Each row below holds a small network's activations on one input, seen along a few directions.
In each table, some parts of the input vary, and every possible input appears once, in random order.
Descriptions start from the smaller parts, as in this example, which fits no table here: one of 5 places around a ring, together with either a single point or one of 9 places around a ring or (one of 2 separate values, together with one of 6 places along a line).
Shared parts are said once, and a part with two or three values counts as separate values.
(in the rows, 128 means zero)

Other details of the inputs shift rows strongly along two fixed directions, in all tables alike. That doesn't count.

Table:
row 1: [136 128 130 122 121 131 155 130 123 127 115 141 124 125 122 117]
row 2: [104 102 114 129 122 122 109 137 135 129 133 130 113 123 142 137]
row 3: [135 128 128 124 124 129 159 130 127 128 113 139 128 121 124 114]
row 4: [111 116 122 117 134 146  97 126 130 125 139 121 132 143 132 145]
row 5: [111 114 115 132 126 143 109 120 127 122 136 119 119 126 144 151]
row 6: [135 147 134 122 129 120 149 137 130 138 120 149 141 122 118 121]
row 7: [141 134 124 133 119 143 148 118 129 123 112 128 134 119 124 119]
row 8: [149 135 132 122 121 136 132 119 143 124 116 123 137 129 106 118]
row 9: [136 146 135 120 126 123 146 136 124 137 121 151 136 126 116 123]
row 10: [135 126 149 165 162  71  90 120 100 121 171  71 105 146 168 119]
row 11: [138 131 128 130 121 134 161 126 127 127 120 134 121 121 115 124]
row 12: [106 107 121 122 126 134 117 134 123 127 140 131 112 131 142 150]
row 13: [139 147 132 128 126 125 152 136 128 139 125 143 138 118 113 124]
row 14: [104 125 121 125 131 128 111 139 129 138 148 137 124 124 133 161]
row 15: [108 114 123 114 133 144  96 127 129 126 134 122 135 141 136 140]
row 16: [166 165 172 173 176  38 130 138  91 133 161  91 121 143 138  74]
row 17: [143 140 129 124 129 147 140 119 134 125 118 123 139 133 106 121]
row 18: [109 111 119 124 124 140 104 123 123 122 131 126 123 130 150 143]
row 19: [142 139 130 124 129 146 140 123 134 128 115 123 144 130 111 116]
row 20: [143 132 127 126 123 130 130 125 140 123 107 127 143 129 108 107]
row 21: [106 115 122 116 137 143  97 128 136 127 131 119 139 138 139 139]
row 22: [110 106 112 133 120 129  98 125 135 123 125 124 123 125 146 138]
row 23: [142 128 131 129 112 124 153 126 138 128 119 134 117 120 116 119]
row 24: [137 129 127 129 121 133 161 128 127 129 118 134 126 119 120 118]
row 25: [138 133 127 128 121 139 145 119 131 121 107 133 137 122 128 114]
row 26: [110 122 126 123 123 120 102 139 140 137 147 137 120 120 132 155]
row 27: [139 148 136 123 126 125 147 136 126 136 126 151 134 127 111 128]
row 28: [112 113 118 127 124 142 105 122 124 120 135 125 120 132 146 148]
Description of these inputs: one of 4 places along a line, together with either one of 2 separate values or one of 5 places around a ring.
Q: The inputs of row 19 and row 7 match in every part but the place on the line of 4. If row 20 is changed in the same way as row 19 into row 7, which row does it become?
A: row 22
Q: Which other rows does row 16 become when the choice among 2 separate values takes its other values? List them by row number.
A: row 26
Q: Which other rows does row 10 become when the choice among 2 separate values takes its other values? List them by row number.
A: row 22
Q: List by row number the other rows that have the place on the line of 4 in common with row 1.
A: row 2, row 3, row 11, row 12, row 23, row 24

Table:
row 29: [126 139 114 114  90 141 151 148 154 144 109 195 133 103  94 150]
row 30: [115 134 116  93  86 155 165 143 147 142 105 205 123 103  99 153]
row 31: [118 147 116 110 110 144 179 154 140 151 116 187 132 100  96 147]
row 32: [127 133 157 146 154  51 115 154 106 144 171 116 105 136 154 127]
row 33: [ 62 107 120 128 147 109  65 158 112 142 188 142 103 131 169 195]
row 34: [189 155 156 164 151  84 155 104 111 110 129  78 122 144 114  72]
row 35: [125 112  99  96  92 185 132 119 168 120  70 163 156 116  99 125]
row 36: [134 108 102  98  87 202 158 112 154 117  82 146 133 120  94 134]
row 37: [162 172 167 152 165  60 196 149  93 147 153 130 121 121 119  88]
row 38: [134 139 114 103 101 190 148 110 152 126  94 150 153 122  98 145]
row 39: [143 129 146 154 152 100  93 116 116 117 157  76 122 139 145 115]
row 40: [ 78  97 114 130 143 129  37 122 136 128 165  92 123 138 169 179]
row 41: [ 67  74 111 122 147 143  53 128 115 119 160  89 119 154 175 162]
row 42: [124 106 100 100  84 189 140 115 180 118  78 153 139 116  98 126]
row 43: [133 122 109  96 104 188 150 118 145 120  79 156 157 129 102 122]
row 44: [ 75  79 103 151 126 115  65 124 115 115 156 102  95 120 205 166]
row 45: [178 151 160 151 156 109 165 109 107 116 124  85 128 155 120  66]
row 46: [194 183 172 164 165  77 145 113 105 121 127  87 149 144 116  61]
row 47: [179 155 149 167 138 104 193 105  88 114 112 110 117 123 144  77]
row 48: [ 81 108 121 125 156 136  47 128 114 127 170  95 131 150 173 172]
row 49: [ 80  97 113 127 151 122  35 131 129 124 158  97 131 143 175 156]
row 50: [ 86  85 112 132 148 136  62 117 116 116 172  81 105 152 170 175]
row 51: [180 185 171 172 163  38 182 152  94 152 151 119 123 124 111  76]
row 52: [172 172 178 145 160  59 185 144  93 137 146 128 116 134 121  88]
row 53: [ 79 101 116 121 157 135  47 131 113 125 164  96 132 154 179 162]
row 54: [127 110 104 103  89 181 143 116 166 115  71 152 149 116  95 115]
row 55: [122 130 115 101  78 138 154 145 155 147 104 201 125 102  99 146]
row 56: [121 132 117 112  98 128 175 156 153 155 116 184 132  93 101 140]
row 57: [138 126 109 100  89 204 152 111 155 121  94 153 147 115  93 144]
row 58: [191 149 158 162 150  86 155 109 109 111 120  74 119 141 115  58]
Q: The inputs of row 35 and row 43 match in every part but one. If row 49 is changed in the same way as row 35 into row 43, which row does it become?
A: row 53
Q: What is each input in this table made of?
A: one of 2 separate values, together with either a single point or one of 5 places around a ring or one of 9 places around a ring
Q: Which other rows does row 33 become when the place on the ring of 5 takes its other values? List them by row number.
A: row 30, row 31, row 37, row 52
Q: Which other rows does row 29 become when the choice among 2 separate values takes its other values? List them by row number.
A: row 33

Table:
row 59: [123 141 125 112 134 142 115 129 138 134 121 141 153 137 117 139]
row 60: [177 175 134 110 111 154 212 128 142 132  71 173 164 118  61  79]
row 61: [179 160 151 159 131 101 181 119 113 130 129 115 120 121 111  98]
row 62: [141 142 165 161 185  81 104 120  83 125 190  58 110 155 162 120]
row 63: [124 137 153 153 163  74  77 138 107 135 184  94 110 149 147 137]
row 64: [ 64  77  88 106  94 167 101 135 150 126 123 161 112 109 158 183]
row 65: [ 77  95 114 115 140 125  68 145 121 136 151 127 132 141 164 156]
row 66: [174 162 153 149 132  73 173 133 120 135 124 130 120 118 104  85]
row 67: [118 132 111  91  94 182 135 130 171 140 103 168 151 114  89 155]
row 68: [184 170 160 155 142  74 175 134 116 134 134 119 127 125  98  89]
row 69: [132 133 152 176 167  52 112 127  84 130 181  74  91 139 173 116]
row 70: [179 158 135 115  99 166 220 116 128 123  61 165 158 118  83  76]
row 71: [207 148 133 134  99 156 201  87 151 101  57 115 144 128  74  56]
row 72: [108 117 121 112 134 158 111 121 120 121 136 122 131 138 138 157]
row 73: [134 134 153 163 168  82  95 123  89 122 188  77  99 151 158 135]
row 74: [ 54  72  83  93  90 163  82 150 168 136 120 178 120 103 146 189]
row 75: [ 75  72  77  99  87 187  40 119 185 115 107 136 142 115 137 176]
row 76: [112 114 143 152 166  85 102 133  88 125 163  89 106 146 185 118]
row 77: [111 119 102  98 103 198 155 125 144 126  94 166 143 116 108 148]
row 78: [ 88 101 107 105 121 137 100 147 141 136 124 152 128 122 148 149]
Q: The inputs of row 73 and row 63 match in every part but one. If row 76 is changed in the same way as row 73 into row 63, which row does it become?
A: row 78
Q: What is each input in this table made of?
A: one of 2 separate values, together with either a single point or one of 9 places around a ring
Q: Which other rows does row 77 become when the choice among 2 separate values takes its other values? List them by row number.
A: row 60
